Each row below holds a small network's activations on one input, seen along a few directions.
Each table varies a few parts of the input and shows all the possible inputs, shuffled.
A made-up example of a description, with smaller parts first: one of 3 separate values, together with either a single point or one of 9 places around a ring or (one of 5 places around a ring, together with one of 6 places along a line).
Shared parts are said once, and a part with two or three values counts as separate values.
In the rows, zero is written as 128.

Other details of the inputs vary at random and push rows far along two fixed directions, the same in every table; ignore that.

Table:
row 1: [105 113 121 125 100 193  95 165 140 119 130 158 139 117  95 127]
row 2: [150 157 165 167 216 102 123 114 121 111 136 118 132  98 139 145]
row 3: [105 109 121 126  99 193  98 163 138 120 127 158 139 118  93 127]
row 4: [151 126  88 104  77  59 159 101 120 145 105 119  78 167 168 104]
row 5: [157 157 168 165 217  82 136 100 119 120 131 108 123 105 153 143]
row 6: [138 119 122 134 133 124 119 149 148 100 134 134 137 119 105 136]
row 7: [114 125 121 127 106 154 114 139 118 129 125 140 120 130 119 116]
row 8: [104 109 120 123  94 192  98 163 137 121 125 158 135 122  95 125]
row 9: [ 98 127 148 157 130 153 111 125 112 125 145 120 143 115 106 120]
row 10: [134 118 112  97 101 123 139 125 137 142 107 140 114 153 142 126]
row 11: [115 128 110 115  85  99 149  96  89 150 117 110 101 161 150  97]
row 12: [154 133 120 103 133  86 155 106 132 145 103 126 105 152 162 131]
row 13: [110 105 122 118 103 191 104 167 152 120 128 158 149 119  93 137]
row 14: [155 145 147 132 186 101 144 120 142 123 138 113 147 117 138 153]
row 15: [123 117 125 121 122 164 114 155 155 124 128 149 145 116 113 142]
row 16: [ 95 127 140 151 121 155 109 127 111 126 144 123 141 119 107 118]
row 17: [132 125 118  99 108 123 147 128 139 141 129 123 132 147 137 131]
row 18: [121 124 112 114  92 127 130 119 110 142 111 132 103 151 139 110]
row 19: [105 113 121 128 103 193  95 165 144 120 132 158 142 112  99 132]
row 20: [128 133 124 130 124 127 127 124 115 132 120 132 113 133 135 118]
row 21: [119 120 140 138 130 167 110 149 145 123 134 141 142 106 114 137]
row 22: [ 87 106 121 155  95 165  95 148 108  99 158 127 149 108  69 107]
row 23: [156 145 137 118 166  87 154 110 139 135 130 110 132 133 154 147]
row 24: [129 120 138 129 133 157 121 148 157 127 131 138 148 109 120 145]
row 25: [ 99 121 120 130  93 143 124 124  98 133 132 123 126 137 115 105]
row 26: [116 140 142 154 152 123 122 115 103 122 141 116 135 117 122 121]
row 27: [151 127  82  96  69  55 161  98 119 149 101 120  71 176 175 101]
row 28: [150 152 171 172 217 102 126 112 123 113 137 114 135  95 137 145]
row 29: [146 135 123 118 135 101 139 110 121 137 106 130 103 143 151 125]
row 30: [126 128 118 123 109 125 131 122 112 138 115 132 107 142 138 114]
row 31: [117 111 114 100  88 153 136 142 141 138 131 132 142 144 117 130]
row 32: [ 98 108 101 132  66 123 124 121 100 126 140 116 120 139 107  94]
row 33: [104 123 119 125  94 129 129 115  95 135 128 118 119 145 125 104]
row 34: [159 156 163 157 221 102 125 119 134 110 132 124 133  95 143 153]
row 35: [139 133 119 118 125 120 133 124 127 136 113 136 109 136 145 124]
row 36: [132 124 115  99 104 123 149 126 138 142 128 122 132 148 138 130]
row 37: [161 148 159 138 197  91 150 113 144 127 139 102 147 112 145 155]
row 38: [122 139 133 138 137 104 136 104  91 129 129 111 118 135 135 111]
row 39: [131 135 128 130 133 122 127 121 112 130 118 131 111 133 136 121]
row 40: [143 138 127 129 146 118 130 125 132 131 118 135 117 125 146 133]
row 41: [119 119 136 137 124 166 112 148 145 126 133 141 142 108 116 135]
row 42: [130 123 113 108 103 128 130 123 124 140 106 140 105 148 141 120]
row 43: [145 133 133 122 153 123 132 133 143 125 120 136 129 123 134 141]
row 44: [106 115 119 126  92 163 111 140 118 129 123 141 124 133 110 115]
row 45: [144 133 134 121 154 124 130 133 143 124 120 136 129 123 134 142]
row 46: [130 126 142 131 153 154 114 150 156 118 133 142 150 103 118 152]
row 47: [108 132 122 129 105 123 132 112  96 137 129 116 117 142 131 104]
row 48: [ 97 124 124 135 101 149 118 127 101 128 137 124 131 130 111 107]
row 49: [ 97 125 145 155 125 151 114 123 112 128 144 119 143 116 107 119]
row 50: [124 121 137 122 125 153 127 145 153 131 144 124 158 119 115 145]
row 51: [149 134 109 131 117  61 148 100 107 128 119 111  91 145 152 107]
row 52: [128 153 166 175 201 106 123 105 105 114 146 106 141 102 124 134]
row 53: [140 127 113  92 106 101 161 113 132 149 119 118 118 160 153 128]
row 54: [128 130 140 142 151 153 111 143 142 119 132 141 140 104 120 141]
row 55: [143 122  63  80  25  35 178  77  98 172  92 109  48 202 196  80]
row 56: [170 152 166 147 221  88 141 116 147 119 129 115 137  99 152 161]
row 57: [115 126 125 134 115 153 112 139 123 128 128 140 126 124 122 122]
row 58: [129 118 121 131 125 130 124 147 147 103 149 119 153 121  95 136]
row 59: [166 150 144 130 196  84 143 115 141 125 119 125 123 119 158 152]
row 60: [160 149 151 130 190  88 149 112 142 128 137 106 142 119 150 154]
row 61: [152 144 151 134 185 105 141 121 145 125 141 110 151 113 137 155]
row 62: [103 104 125 111  93 186 116 159 147 121 143 141 162 129  88 135]
row 63: [136 108  74  85  42  93 154 124 140 146 106 129  95 174 152 108]
row 64: [118 130 140 149 140 151 110 136 128 123 135 134 136 111 119 131]
row 65: [115 142 145 155 157 124 120 116 103 120 141 115 135 116 120 122]
row 66: [142 129 130 117 146 125 131 132 140 127 116 138 126 129 133 140]
row 67: [137 143 140 149 165 119 122 123 119 121 129 128 125 115 135 131]
row 68: [126 113 116 127 111 131 129 146 146 108 147 118 152 125  98 134]
row 69: [108 107 123 120  99 191 105 167 161 125 134 153 155 111 102 142]
row 70: [115 108 113  98  81 151 137 138 140 138 130 132 141 148 116 128]
Each input here is: one of 2 separate values, together with one of 5 places along a line, together with either a single point or one of 6 places along a line.
Question: Changing only the choice among 2 separate values turns row 60 into row 61. The same change can be made to row 45. Which row results?
Answer: row 43
Question: Changing only the choice among 2 separate values turns row 20 into row 7. The same change can be made to row 35. Which row results?
Answer: row 1
Question: Which other rows agree with row 61 in the choice among 2 separate values and the place on the line of 5? List them by row number.
Answer: row 14, row 31, row 36, row 37, row 68, row 70
Question: Which other rows does row 34 become when the choice among 2 separate values takes its other values? List them by row number.
Answer: row 54
Question: Which other rows does row 11 become when the choice among 2 separate values takes its other values? List them by row number.
Answer: row 33
Question: Which other rows does row 26 become when the place on the line of 6 takes its other values? List them by row number.
Answer: row 11, row 25, row 48, row 49, row 52

Table:
row 71: [136 118  95 111  69  85 150 110 127 147 112 120  92 158 158 106]
row 72: [110 124 117 110  89 157 128 134 133 152 124 135 130 138 139 124]
row 73: [170 156 155 142 218  73 144 104 115 111 118 116 119 122 143 144]
row 74: [159 151 143 139 190  86 141 118 130 111 143 109 136 120 135 144]
row 75: [112 130 144 148 147 166 102 144 129 118 133 146 140 105 109 134]
row 76: [113 118 158 149 171 200  90 172 142  90 147 149 175  92  63 152]
row 77: [150 142 144 136 172  88 147 113 137 126 138 107 140 117 145 145]
row 78: [128 122 127 140 124 125 123 134 139 120 137 125 133 117 119 130]
row 79: [125 126  93 102  63 110 145 112 119 161 109 128  89 161 167 104]
row 80: [154 146 128 111 156  79 157 102 121 137 118 113 115 148 159 132]
row 81: [ 86  86  88  92   9 185 120 156 150 150 129 144 137 153 110 113]
row 82: [140 140 119 124 120  99 143 110 123 146 118 119 104 139 164 121]
row 83: [168 156 141 131 197  61 153 100 118 121 123 107 117 129 157 140]
row 84: [134 131 121 127 132 121 127 133 125 116 133 127 127 127 119 126]
row 85: [ 87  86  85 100  11 180 113 154 140 143 123 149 124 147 107 104]
row 86: [114 107  96 100  52 130 137 126 133 150 117 132 112 153 139 110]
row 87: [103 121 124 124  99 180 112 152 138 134 139 139 148 118 115 130]
row 88: [102 115 150 158 143 207  80 170 137 100 138 159 154  91  75 137]
row 89: [117 125 113 109  87 134 132 120 124 156 113 136 109 147 153 117]
row 90: [157 153 156 160 218  94 123 121 118  96 130 123 129 104 121 142]
row 91: [129 115  94 103  63  97 148 108 125 154 102 128  90 165 159 105]
row 92: [146 135 145 158 175 103 122 124 132 105 134 122 131 104 123 136]
row 93: [135 126 114 112 104  94 148 106 128 149 111 122 105 150 158 120]
row 94: [115 119  89  93  40 130 143 122 130 167 116 128 102 165 162 106]
row 95: [112 115 116 124 100 166 109 158 137 114 143 139 146 123  95 128]
row 96: [112 112 125 117 110 175 112 153 132 119 126 148 141 130  95 130]
row 97: [ 93 115 125 135  91 207  94 172 148 122 153 144 162 105  92 132]
row 98: [143 137 160 161 196 118 119 132 141 103 144 120 152  92 114 152]
row 99: [124 124 103 123  84 125 127 127 120 140 118 134 100 141 145 107]
row 100: [129 122 126 142 125 122 121 133 136 116 136 126 130 116 119 127]
row 101: [116 124 148 165 169 182  83 173 136  77 160 143 170  80  60 142]
row 102: [143 135 108  97 111  86 156 102 117 149 106 121  99 164 164 119]
row 103: [155 148 145 123 169  85 150  96 119 148 109 118 105 138 171 134]
row 104: [144 130 142 130 155 109 139 117 134 128 120 124 126 126 136 138]
row 105: [113 144 154 159 172  98 134  98  68 107 149  91 136 126 103 110]
row 106: [119 128 151 153 176 173  95 159 132  92 145 144 162  93  77 145]
row 107: [153 159 168 166 226 104 122 117 124 109 135 119 136  91 139 150]
row 108: [152 141 151 126 189 112 141 121 129 118 128 121 139 125 127 146]
row 109: [ 83 123 185 210 189 173  83 140 100  75 183 106 188  69  42 128]
row 110: [111 114  95  84  60 145 142 134 131 151 121 133 126 163 133 116]
row 111: [124 121 106 110  98 127 129 131 118 129 121 134 116 142 125 115]
row 112: [107 112 111 117  93 166 110 149 126 121 126 147 131 133 100 119]
row 113: [ 88  95 107 105  48 194 115 160 151 141 136 144 154 136  99 124]
row 114: [135 126 124 120 120 103 142 112 135 142 118 121 118 139 150 129]
row 115: [117 125 115 125 101 140 120 131 120 137 121 139 114 131 135 116]
row 116: [168 160 149 134 213  67 154 104 122 115 137 104 134 120 151 147]
row 117: [117 111  90 101  59 134 128 136 120 136 115 140 107 155 126 105]
row 118: [104 110 147 148 135 195  95 167 155 106 153 142 175  95  75 147]
row 119: [162 143 130 128 153  57 162  96 135 137 129  99 115 137 168 136]
row 120: [138 127 130 137 132 108 133 125 141 125 135 117 131 122 133 134]
row 121: [152 149 158 135 189 107 140 109 126 135 122 120 126 121 151 143]
row 122: [152 139 151 129 178  98 151 112 138 130 129 112 140 123 143 148]
row 123: [150 134 115 108 124  84 152 106 115 137 100 125  94 160 154 119]
row 124: [140 139 135 120 143 108 141 107 118 146 109 128 106 138 157 127]
row 125: [131 120  93  93  59  93 162 112 138 162 124 112 111 165 165 116]
row 126: [168 159 150 144 216  67 143 105 114 109 128 110 123 116 145 142]
row 127: [125 128 109 124  96 124 128 124 120 140 120 132 104 137 146 112]
row 128: [139 127 154 135 168 132 132 130 144 121 134 124 150 113 119 150]
row 129: [115 116 115 135 105 159 104 157 130 106 140 142 136 119  91 121]
row 130: [125 117 146 150 146 155 107 147 142 105 131 140 144 106  96 138]
row 131: [ 81 101 112 113  53 215  98 164 142 142 132 157 144 130 100 120]
row 132: [145 130 137 131 149 101 139 113 131 128 117 123 120 129 141 134]
row 133: [ 94  92 116 111  60 197 110 160 150 134 128 150 148 133  95 127]
row 134: [134 137 121 114 116 110 142 112 125 151 118 122 111 142 163 125]
row 135: [127 125 131 109 133 147 135 138 134 127 130 131 147 134 115 137]
row 136: [142 142 144 121 159 118 144 114 128 144 121 121 128 129 153 138]
row 137: [154 149 130 138 161  76 143 101 110 132 112 120  95 132 166 122]
row 138: [119 128 119 124 107 132 125 122 119 142 115 139 109 137 143 117]
row 139: [109 114 146 158 144 179  91 159 144  99 145 145 160  91  79 139]
row 140: [118 132 155 170 175 170  88 153 130  98 140 147 146  87  94 138]
row 141: [125 133 146 148 169 159 108 159 142  94 164 127 173  95  85 149]
row 142: [110 150 119 136 100  68 158  59  55 168 121  88  86 166 178  82]
row 143: [113 111  89  82  49 139 140 133 130 150 121 133 119 165 135 112]
row 144: [140 141 117 117 121  90 147 101 113 150 110 123  95 145 171 117]
row 145: [140 139 144 136 161 118 129 116 119 130 115 133 115 124 142 131]
Question: What do these inputs look like to the network?
Answer: one of 3 separate values, together with either a single point or (one of 4 places along a line, together with one of 6 places along a line)
Question: Changing only the choice among 3 separate values turns row 103 into row 133. The same change can be made to row 99. Which row results?
Answer: row 71
Question: Changing only the choice among 3 separate values turns row 115 into row 85. The same change can be made to row 137. Which row results?
Answer: row 92
Question: A walk changes only the place on the line of 4. It starts at row 145 and steps to row 138. List the rest of the walk in order.
Answer: row 115, row 127
Question: Which other rows does row 102 become when the place on the line of 6 takes its other values? List them by row number.
Answer: row 80, row 90, row 106, row 110, row 112
Question: Which other rows does row 122 become when the choice among 3 separate values takes its other values? List them by row number.
Answer: row 135, row 136

Table:
row 146: [113 128 154 155 160 166 107 147 131 108 153 128 164  99  93 141]
row 147: [138 130 113 116 112  86 150 107 117 136 121 112 109 149 146 116]
row 148: [148 135 140 146 173 118 119 138 141 103 134 131 135 106 116 144]
row 149: [120 132 153 163 170 172  90 151 124 104 132 150 138  92  99 135]
row 150: [132 134 144 147 164 123 124 128 125 110 142 119 144 112 112 135]
row 151: [102 113 113 107  67 151 134 127 126 153 128 127 129 150 131 115]
row 152: [ 81 110 119 139  78 192  92 151 111 124 134 148 134 122  91 107]
row 153: [143 135 123 105 123 100 154 105 132 157 111 121 112 149 170 130]
row 154: [158 159 170 164 232  83 135 107 118 105 144 102 142  99 133 149]
row 155: [120 111 101  98  71 145 131 139 140 143 115 142 118 149 132 120]
row 156: [152 132 112 108 121  85 150 112 132 138 110 124 103 150 158 126]
row 157: [145 136 121 107 126 100 151 110 132 151 112 123 111 146 165 130]
row 158: [ 95 101 110 130  71 177 104 159 133 115 144 140 145 123  84 116]
row 159: [147 135 119 106 125  96 150 111 131 147 112 124 109 147 162 128]
Question: What do these inputs look like to the network?
Answer: one of 2 separate values, together with either a single point or one of 6 places along a line
Question: Changing only the choice among 2 separate values turns row 156 into row 147. The same change can be made to row 159. Which row results?
Answer: row 154
